A small network was shown many inputs. Here are its activations along a few directions, one row for each input.
Each table varies a few parts of the input and shows all the possible inputs, shuffled.
A made-up example of a description, with smaller parts first: one of 6 places along a line, together with either a single point or one of 11 places around a ring or (one of 3 separate values, together with one of 5 places around a ring).
Shared parts are said once, and a part with two or three values counts as separate values.
In the rows, zero is written as 128.

Other details of the inputs vary at random and push rows far along two fixed directions, the same in every table; ignore that.

Table:
r1: [137 114 129 136 125 133 148 136 152 135 127 127 120 138 152 135]
r2: [145 111 169 145 131 130 137 138 152 120 100 105 141 129 130 122]
r3: [132 130 113 123 130 125 107 109 105 121 130 134 131 121 111 123]
r4: [ 96 141  62 104 120 106 104 107  85 138 155 150 111 124 120 142]
r5: [136 127 140 143 135 131 132 130 160 128 133 119 114 127 135 138]
r6: [128 111 151 122 118 133 117 143 100 133 129 124 162 145 109  98]
r7: [140 113 161 121 127 135 118 141  90 119 122 130 168 135 106  85]
r8: [122 127  98 119 129 119 108 109 110 133 134 137 125 116 121 131]
r9: [125 129 114 120 127 121 107 108 110 128 132 133 128 121 110 126]
r10: [118 122  94 115 115 123 119 112 109 138 139 146 120 135 125 130]
r11: [124 128 135 136 126 120 144 138 152 124 121 114 115 138 144 143]
r12: [118 123 160 123 135 125 119 148  91 124 124 119 157 131 110 101]
r13: [121 129 105 125 123 116 109 110 114 136 137 134 124 131 109 133]
r14: [130 125 171 140 130 128 144 152 146 120 120 106 130 135 133 126]
r15: [130 129 135 132 139 125 144 143 146 127 123 121 117 124 157 142]
r16: [118 128  91 122 124 116 108 110 111 137 140 141 117 115 119 136]
r17: [127 117 144 132 129 121 108 142 104 135 130 121 161 136 102 107]
r18: [120 122 101 113 114 125 117 114 109 135 138 148 119 125 123 127]
r19: [128 116 155 132 129 125 108 143 103 131 128 120 161 126 100 102]
r20: [126 126 129 138 132 120 147 147 149 130 127 117 119 133 153 142]
r21: [138 132 132 134 143 129 144 143 142 121 122 124 116 124 159 142]
r22: [120 160 122 147 126 145 159 127 165 140 119 129 141 114 139 148]
r23: [134 117 133 134 120 134 144 127 157 130 121 126 113 143 144 136]
r24: [136 124 142 132 125 140 140 130 158 128 134 127 111 136 141 131]
r25: [110 133 105 115 121 113 117 125 104 131 136 136 121 121 125 135]
r26: [152 121 163 148 141 137 137 136 149 114 116 110 136 129 132 121]
r27: [124 123 105 109 120 125 117 112 108 131 133 147 125 125 125 123]
r28: [129 130  92 121 132 122 108 108 104 126 135 140 125 114 123 130]
r29: [131 116 155 129 134 126 108 138  98 127 125 119 166 126 101  97]
r30: [101 173  75 119 133 149 136 110 134 143 153 150 128 109 109 153]
r31: [ 94 190  31 117 123 137 129  82 139 154 160 166  94 102 135 169]
r32: [125 125 118 110 118 128 115 110 108 127 132 143 127 131 115 118]
r33: [143 109 172 122 120 132 117 138  84 115 110 125 175 138  96  82]
r34: [118 139 120 118 130 122 125 120 125 123 133 130 111 127 132 140]
r35: [138 117 155 133 137 129 110 139  92 120 123 120 168 125 102  93]
r36: [117 128  90 123 124 115 109 107 116 138 138 139 117 127 117 139]
r37: [126 163 131 139 129 152 159 130 166 137 120 120 138 120 118 144]
r38: [113 124 145 126 128 120 120 150  97 129 132 117 153 139 111 106]
r39: [149 122 128 143 143 131 139 132 150 123 122 121 123 118 151 135]
r40: [146 123 134 130 128 138 141 126 155 117 118 133 114 132 147 130]
r41: [136 126 137 144 135 128 133 131 160 131 132 117 119 137 135 139]
r42: [121 128 112 123 122 119 107 111 113 132 136 134 123 121 108 131]
r43: [132 111 162 118 124 134 117 141  96 126 123 127 166 135 107  88]
r44: [141 118 133 129 131 134 146 132 153 130 125 132 119 128 154 131]
r45: [134 138 142 136 144 135 142 136 144 115 128 121 111 131 146 138]
r46: [137 118 127 146 135 123 139 136 155 136 125 120 122 130 145 141]
r47: [128 127 150 122 126 124 118 135  91 114 113 122 149 131 109 114]
r48: [124 133 138 137 132 125 144 140 152 125 134 113 113 140 142 139]
r49: [118 127  88 124 126 114 111 111 113 140 139 140 120 125 120 138]
r50: [138 118 132 144 134 126 137 136 155 133 125 120 119 120 145 139]
r51: [111 135 111 117 119 113 119 122 107 129 137 129 123 135 116 132]
r52: [140 126 142 128 131 140 140 126 157 124 131 128 114 135 144 129]
r53: [103 188  50 113 122 140 131  89 138 152 151 154 100 108 117 160]
r54: [150 120 131 132 134 136 147 133 150 123 123 134 120 127 156 129]
r55: [122 123 120 114 111 127 115 115 108 131 134 141 126 132 111 120]
r56: [126 124 161 127 139 129 120 150  83 118 120 121 160 131 109  97]
r57: [117 123 151 121 115 115 118 137  94 122 119 119 148 131 102 114]
r58: [131 126 100 111 122 127 116 112 102 125 133 151 127 124 125 120]
r59: [127 136 144 132 140 131 142 135 150 121 131 118 110 131 145 138]
r60: [130 110 162 122 117 134 116 146  99 129 126 125 163 136 106  93]
r61: [115 122 156 126 129 123 120 152  96 126 129 118 153 130 108 104]
r62: [132 128 115 112 120 130 114 112 102 120 130 146 129 130 114 115]
r63: [124 164 126 142 121 146 156 125 166 140 110 122 134 118 127 142]
r64: [135 118 137 132 119 136 142 128 158 127 121 129 110 133 143 135]
r65: [138 121 138 128 125 136 141 125 158 123 119 130 113 133 146 132]
r66: [120 136 104 114 131 120 114 123  95 123 131 139 125 121 129 133]
r67: [141 121 130 140 141 128 138 131 155 130 124 120 121 119 149 137]
r68: [138 116 133 134 125 134 146 136 153 133 128 130 116 129 151 134]
r69: [125 129 140 134 126 124 142 139 152 122 121 117 111 129 144 143]
r70: [135 122 134 142 129 127 134 127 160 128 121 120 112 124 137 141]
r71: [120 124 110 115 113 126 117 112 109 134 136 140 125 141 115 125]
r72: [134 121 171 136 129 126 143 148 145 116 103 106 136 133 138 128]
r73: [139 128 141 140 141 133 132 125 158 124 130 118 117 126 138 135]
r74: [113 134 108 112 127 116 115 122 101 128 132 136 125 122 127 133]
r75: [128 126 136 136 132 123 145 148 147 128 125 119 117 124 152 142]
r76: [135 133 138 133 136 131 140 136 146 114 116 121 114 129 149 142]
r77: [145 125 131 141 137 133 134 123 155 117 117 120 117 123 143 137]
r78: [136 123 137 133 124 138 141 130 157 131 134 123 115 146 143 134]
Each input here is: one of 6 places along a line, together with either a single point or (one of 3 separate values, together with one of 4 places along a line).
Q: The inputs of r74 and r72 match in every part but the place on the line of 6. If r8 is changed in the same way as r74 into r72, which row does it become?
A: r2
Q: Change only the place on the line of 4 in r65. List by row number the other rows that result.
A: r23, r40, r64
Q: Change only the choice among 3 separate values in r58. List by row number the other rows that result.
A: r28, r66

Table:
r79: [112 115  99 108 126 104  95 119  80 126 147 139 118 129 119 125]
r80: [130 150  92 138 129 141 160 107 208 138 137 136  72 126 172 175]
r81: [ 99 141  98 112 118 119 116 121  89 141 140 140 137 125 110 128]
r82: [154 101 188 152 141 128 157 165 178 114 111  97 117 145 167 129]
r83: [129 134 141 123 127 136 135 134 121 123 124 130 139 131 125 119]
r84: [138 111 143 118 133 129 123 135 119 119 133 129 124 138 133 114]
r85: [139 131 186 161 134 141 172 163 190 125 107  95 132 136 147 138]
r86: [117 153  74 112 142 134 112 101 118 130 160 154  98 111 135 142]
r87: [ 94 166  21  98 120 130 101  75 105 153 178 178  89 110 116 155]
r88: [122 128 112 116 115 129 116 118  93 133 128 143 147 124 107 115]
r89: [ 95 144  66  99 120 108  95 105  63 139 150 152 127 115 102 135]
r90: [127 109 100 109 118 115  98 105  89 129 139 148 122 131 115 118]
r91: [155 128 175 164 127 149 176 145 217 126  99  99 121 135 152 145]
r92: [156 137 180 161 149 155 174 152 209 116 111 100 120 134 163 140]
r93: [129 158 101 147 149 132 153 123 198 131 143 123  76 120 172 178]
r94: [125 108 101 109 119 114  97 104  89 129 140 148 122 129 116 118]
r95: [147  85 185 129 116 124 115 149  94 118 103 115 173 143 108  84]
r96: [142 108 169 134 122 125 114 135  95 121  95 115 180 124  92  94]
r97: [122 120 181 137 114 120 127 157  99 127  98 100 186 133  89 102]
r98: [117 132 116 120 135 117 107 127  87 129 134 132 144 116 111 118]
r99: [137  90 186 129 124 113 116 161  87 116 106 106 170 144 111  88]
r100: [119 129  54 103 130 121 102  90 116 135 171 167  78 123 145 146]
r101: [144 130 187 152 130 149 174 157 189 120 102 103 132 142 154 129]
r102: [118 158  94 142 140 134 165 122 214 136 144 126  59 125 185 189]
r103: [141 112 176 140 118 130 123 139 103 125  91 108 189 130  88  94]
r104: [113 140 113 122 132 121 111 126  90 133 134 132 149 121 104 120]
r105: [112 133 115 115 123 120 118 131  86 131 132 134 144 124 109 120]
r106: [129 124 185 130 118 137 131 152 100 124 103 111 187 136  89  90]
r107: [127 128 134 127 114 135 136 128 132 135 118 129 145 132 120 121]
r108: [156 130 151 156 132 146 174 135 215 123 108 113  99 133 171 157]
r109: [130 149 102 140 150 126 141 122 177 127 142 125  80 114 168 169]
r110: [116 127  85  98 127 120  93 106  77 127 162 158 110 129 121 117]
r111: [119 132  76 123 141 116 122 112 154 126 161 142  60 127 172 166]
r112: [129 127 115 118 128 127 107 115  94 130 131 140 147 116 106 113]
r113: [141 113 177 137 121 135 125 144 103 124  98 113 191 131  90  91]
Q: The inputs of r87 and r85 match in every part but one. If r107 is changed in the same way as r87 into r85, which row does it become?
A: r81
Q: Describe the family of inputs behind these rows.
A: one of 5 places along a line, together with either one of 2 separate values or one of 5 places around a ring
Q: Change only the place on the line of 5 in r83. List by row number the other rows that result.
A: r88, r89, r105, r108
Q: Change only the place on the ring of 5 in r109. List by row number the other rows that result.
A: r89, r93, r97, r102

Table:
r114: [136 170 102 138 150 151 159 123 194 125 143 135  77 114 174 169]
r115: [136 154 104 141 123 155 164 104 212 140 134 137  87 126 156 163]
r116: [121 150 102 147 139 124 150 123 195 133 140 120  69 127 171 184]
r117: [109 142  43  94 124 123  86  81  74 144 164 172 120 108  99 125]
r118: [154 107 203 147 114 146 146 154 126 124  75 107 198 133 104  86]
r119: [163  86 227 151 108 135 142 156 133 120  67  95 199 138 100  84]
r120: [ 96 151 111  98 118 127  84 116  25 135 141 146 190 114  55  86]
r121: [ 89 133 117 100 100 103  93 126  19 139 114 134 194 123  56  97]
r122: [143  79 233 148 114 109 135 186 112 113  80  81 178 151 117  91]
r123: [121  87 118  88  96 106  68 105  15 128 125 154 176 139  68  70]
r124: [144 119 146 131 150 132 134 142 148 109 139 122 101 132 158 129]
r125: [136 156 110 139 159 143 151 122 191 122 150 128  76 112 173 162]
r126: [130 112 141 131 130 112 136 144 151 124 130 112  98 143 159 145]
r127: [154 105 232 154 141 137 135 174 120 102  81  83 195 138 103  86]
r128: [ 77 163  64 102 111 117 105 105  75 150 153 151 133 120  86 141]
r129: [142 133 124 136 116 145 154 112 177 131 110 133 119 129 143 141]
r130: [113 120  48  85 122 114  74  83  55 138 173 177 108 123 112 115]
r131: [138 146 129 139 128 156 154 124 177 135 128 127 127 129 133 136]
r132: [ 96 125  69  96 130 101  86 115  52 130 165 156 114 123 116 127]
r133: [ 78 173  46  99 122 118  99 100  66 152 170 161 128 110  94 139]
r134: [151 118 108 136 141 141 143 117 188 124 150 140  66 133 181 154]
r135: [144 131 108 137 125 135 137 106 175 131 128 135  98 128 144 146]
r136: [154  97 205 138 146 130 134 165 130 103 107 102 149 144 140  96]
r137: [140 102 225 153 128 122 144 185 119 117  80  78 199 135 105  93]
r138: [ 88 160  58 102 123 114 102 105  63 142 152 156 133 110 103 138]
r139: [148 127 128 145 137 143 142 121 171 125 127 125 112 128 143 137]
r140: [128 140 129 147 143 122 143 141 161 129 131 113 110 125 152 152]
r141: [142  94 198 143 135 115 138 173 128 114 104  94 152 147 144 107]
r142: [119 150 101 142 139 125 154 125 195 135 140 122  72 123 172 183]
r143: [151 113 109 134 129 138 145 108 193 124 140 142  63 137 179 159]
Q: Describe the family of inputs behind these rows.
A: one of 5 places along a line, together with either one of 2 separate values or one of 4 places along a line
Q: The inputs of r136 and r141 match in every part but the place on the line of 5. If r124 is changed in the same way as r136 into r141, which row does it become?
A: r132
Q: Which other rows agree with r123 in the place on the line of 5? List them by row number.
A: r115, r119, r129, r135, r143
Q: Change only the place on the line of 4 in r125. List by row number the other rows that result.
A: r114, r120, r127
